A small network was trained on made-up records. Each row is its average activation on records with the value named, seen along a few directions.
Values that are neighbours, or in one group, have similar rows; names and order tell nothing.
In the rows, zero is written as 500.
Strong random noise was added to every row along 14 fixed directions; ignore it. To show where, here is one row again and again, with new noise each time:
[484, 503, 877, 250, 491, 564, 604, 692, 362, 555, 557, 699, 454, 734, 445,
 491, 606, 586, 469, 305, 352, 668, 476, 568, 770]
[656, 570, 632, 554, 409, 416, 399, 672, 328, 761, 289, 642, 419, 642, 506,
 361, 505, 555, 634, 322, 459, 418, 560, 444, 449]
[552, 397, 658, 316, 281, 643, 455, 445, 651, 535, 560, 236, 638, 373, 377,
 341, 674, 562, 490, 527, 279, 183, 240, 436, 726]
[375, 265, 620, 505, 411, 759, 371, 477, 537, 470, 439, 459, 572, 252, 687,
 425, 574, 598, 529, 639, 497, 405, 396, 476, 570]
[569, 563, 652, 153, 712, 462, 730, 492, 315, 405, 537, 882, 371, 562, 716,
 572, 254, 641, 408, 265, 366, 565, 389, 504, 407]
[984, 703, 518, 640, 442, 548, 408, 535, 410, 490, 555, 280, 418, 433, 529,
 547, 535, 502, 443, 498, 466, 536, 819, 732, 431]
[535, 396, 511, 375, 695, 564, 298, 637, 544, 561, 529, 599, 514, 627, 353,
 499, 480, 308, 331, 489, 272, 134, 591, 618, 465]
[546, 652, 435, 693, 371, 472, 602, 582, 469, 569, 362, 622, 318, 579, 691,
 428, 568, 488, 417, 463, 472, 426, 681, 520, 567]
[621, 554, 490, 388, 188, 465, 667, 430, 389, 586, 317, 584, 459, 453, 676,
 465, 439, 649, 634, 344, 592, 497, 423, 411, 380]
[291, 409, 527, 634, 796, 480, 314, 558, 422, 551, 364, 530, 660, 415, 554,
 566, 415, 647, 479, 587, 695, 543, 340, 353, 275]
[610, 443, 900, 485, 558, 696, 251, 600, 446, 658, 350, 380, 662, 554, 530,
 428, 680, 650, 389, 468, 410, 545, 631, 597, 590]
[646, 312, 302, 325, 407, 481, 406, 227, 563, 365, 452, 818, 666, 437, 520,
 339, 542, 523, 585, 618, 299, 476, 620, 526, 360]
[517, 459, 613, 546, 641, 312, 326, 585, 534, 691, 364, 570, 467, 461, 570,
 412, 524, 667, 512, 457, 204, 479, 406, 352, 569]
[384, 499, 188, 624, 407, 549, 560, 541, 568, 283, 672, 729, 602, 330, 442,
 510, 579, 458, 451, 652, 827, 149, 198, 401, 415]
[731, 578, 660, 527, 791, 180, 333, 293, 298, 561, 265, 683, 650, 418, 650,
 263, 360, 945, 621, 484, 269, 685, 318, 211, 267]
[697, 465, 236, 440, 540, 558, 463, 492, 526, 373, 633, 596, 426, 298, 565,
 636, 348, 385, 480, 516, 548, 290, 555, 628, 246]


Field E:
e5: [611, 421, 523, 544, 428, 481, 533, 362, 500, 358, 522, 338, 435, 345, 654,
 841, 393, 444, 441, 671, 505, 829, 782, 754, 424]
e7: [447, 471, 569, 683, 440, 539, 333, 454, 246, 570, 345, 117, 220, 453, 683,
 655, 214, 361, 607, 677, 486, 670, 809, 619, 447]
e3: [488, 528, 673, 200, 576, 655, 792, 450, 488, 340, 676, 328, 357, 487, 549,
 618, 259, 351, 330, 320, 445, 246, 270, 587, 554]
e1: [747, 640, 509, 184, 431, 685, 790, 491, 497, 536, 682, 453, 306, 600, 477,
 476, 299, 337, 695,  77, 586, 581, 619, 614, 438]
e4: [610, 495, 487, 568, 570, 396, 317, 735, 467, 552, 597, 654, 271, 512, 459,
 457, 437, 388, 478, 517, 225, 227, 409, 497, 650]
e8: [225, 238, 346, 540, 212, 454, 529, 572, 478, 629, 219, 745, 315, 663, 546,
 505, 478, 251, 683, 445, 546, 420, 657, 517, 505]
e9: [395, 663, 703, 634, 577, 300, 591, 842, 139, 611, 518, 438,  72, 575, 625,
 754, 114, 471, 430, 345, 595, 613, 310, 368, 569]
e6: [686, 542, 553, 393, 630, 419, 368, 412, 625, 582, 519, 606, 630, 421, 571,
 524, 524, 587, 528, 398, 579, 649, 603, 553, 349]
e2: [551, 463, 289, 651, 307, 377, 352, 337, 834, 496, 514, 483, 627, 283, 515,
 362, 727, 625, 673, 636, 482, 446, 449, 390, 590]
E is arranged as 3 separate groups.
Which other values are in the same group as e7? Give them in the order they are listed.
Answer: e6, e2
Which other values are in the same group as e5? Give them in the order they are listed.
Answer: e3, e8

Field U:
u4: [463, 348, 538, 322, 589, 497, 382, 317, 565, 393, 542, 398, 726, 492, 416,
 549, 533, 558, 443, 673, 384, 706, 542, 541, 500]
u5: [428, 457, 626, 587, 547, 731, 487, 664, 563, 510, 498, 697, 458, 456, 694,
 428, 633, 546, 430, 411, 594, 468, 491, 539, 640]
u8: [505, 360, 463, 468, 107, 542, 548, 418, 532, 519, 425, 477, 366, 386, 630,
 521, 534, 457, 607, 549, 414, 484, 557, 528, 608]
u1: [587, 606, 631, 501, 533, 552, 538, 526, 404, 514, 519, 505, 450, 530, 579,
 462, 487, 567, 553, 394, 534, 707, 632, 559, 540]
u6: [413, 391, 541, 372, 433, 601, 580, 436, 472, 375, 512, 733, 562, 438, 605,
 499, 509, 510, 506, 514, 587, 497, 442, 525, 493]
u7: [573, 403, 491, 409, 544, 517, 465, 474, 491, 455, 571, 581, 474, 416, 521,
 456, 480, 507, 584, 516, 335, 577, 528, 516, 523]
u2: [417, 458, 597, 457, 400, 455, 458, 495, 480, 509, 468, 325, 471, 533, 498,
 614, 510, 520, 348, 633, 294, 516, 519, 539, 665]
u3: [434, 367, 414, 501, 449, 424, 469, 583, 602, 535, 593, 308, 427, 361, 419,
 685, 507, 521, 638, 531, 472, 671, 400, 477, 564]
u9: [443, 485, 596, 532, 533, 501, 482, 450, 476, 493, 392, 312, 533, 507, 554,
 592, 445, 509, 353, 605, 459, 452, 503, 521, 481]
U is arranged as 3 separate groups.
Which other values are in the same group as u9? Give them in the order they are listed.
Answer: u8, u6
Which other values are in the same group as u4? Give them in the order they are listed.
Answer: u1, u2

Field Y:
y6: [467, 529, 410, 586, 408, 358, 471, 325, 379, 461, 358, 542, 659, 666, 397,
 401, 516, 452, 518, 662, 558, 558, 680, 452, 390]
y8: [375, 433, 513, 436, 340, 450, 580, 660, 543, 584, 463, 550, 358, 626, 423,
 527, 479, 384, 492, 383, 368, 242, 337, 483, 677]
y1: [537, 568, 532, 462, 662, 614, 554, 374, 524, 352, 561, 544, 659, 580, 503,
 400, 553, 576, 375, 565, 481, 677, 641, 562, 483]
y5: [495, 563, 559, 589, 368, 656, 501, 596, 248, 332, 552, 432, 514, 552, 553,
 794, 545, 423, 293, 686, 895, 546, 689, 703, 458]
y7: [601, 494, 583, 457, 521, 654, 486, 567, 262, 375, 553, 809, 490, 393, 626,
 390, 423, 621, 592, 473, 660, 325, 305, 442, 384]
y4: [478, 315, 562, 409, 440, 859, 434, 612, 568, 506, 569, 517, 559, 364, 484,
 521, 538, 341, 565, 398, 736, 321, 480, 664, 429]
y2: [274, 251, 556, 298, 491, 570, 430, 505, 536, 630, 335, 367, 590, 454, 589,
 652, 359, 581, 531, 486, 528, 520, 331, 373, 427]
y3: [477, 537, 645, 364, 334, 455, 526, 504, 366, 549, 392, 506, 562, 626, 503,
 674, 499, 547, 399, 442, 624, 665, 556, 621, 468]
y9: [515, 647, 354, 810, 460, 358, 591, 458, 573, 616, 384, 253, 459, 433, 567,
 686, 559, 604, 567, 500, 724, 968, 675, 476, 389]
Y is arranged as 3 separate groups.
Which other values are in the same group as y7? Give them in the order they are listed.
Answer: y1, y2
Which other values are in the same group as y9? Give them in the order they are listed.
Answer: y8, y4
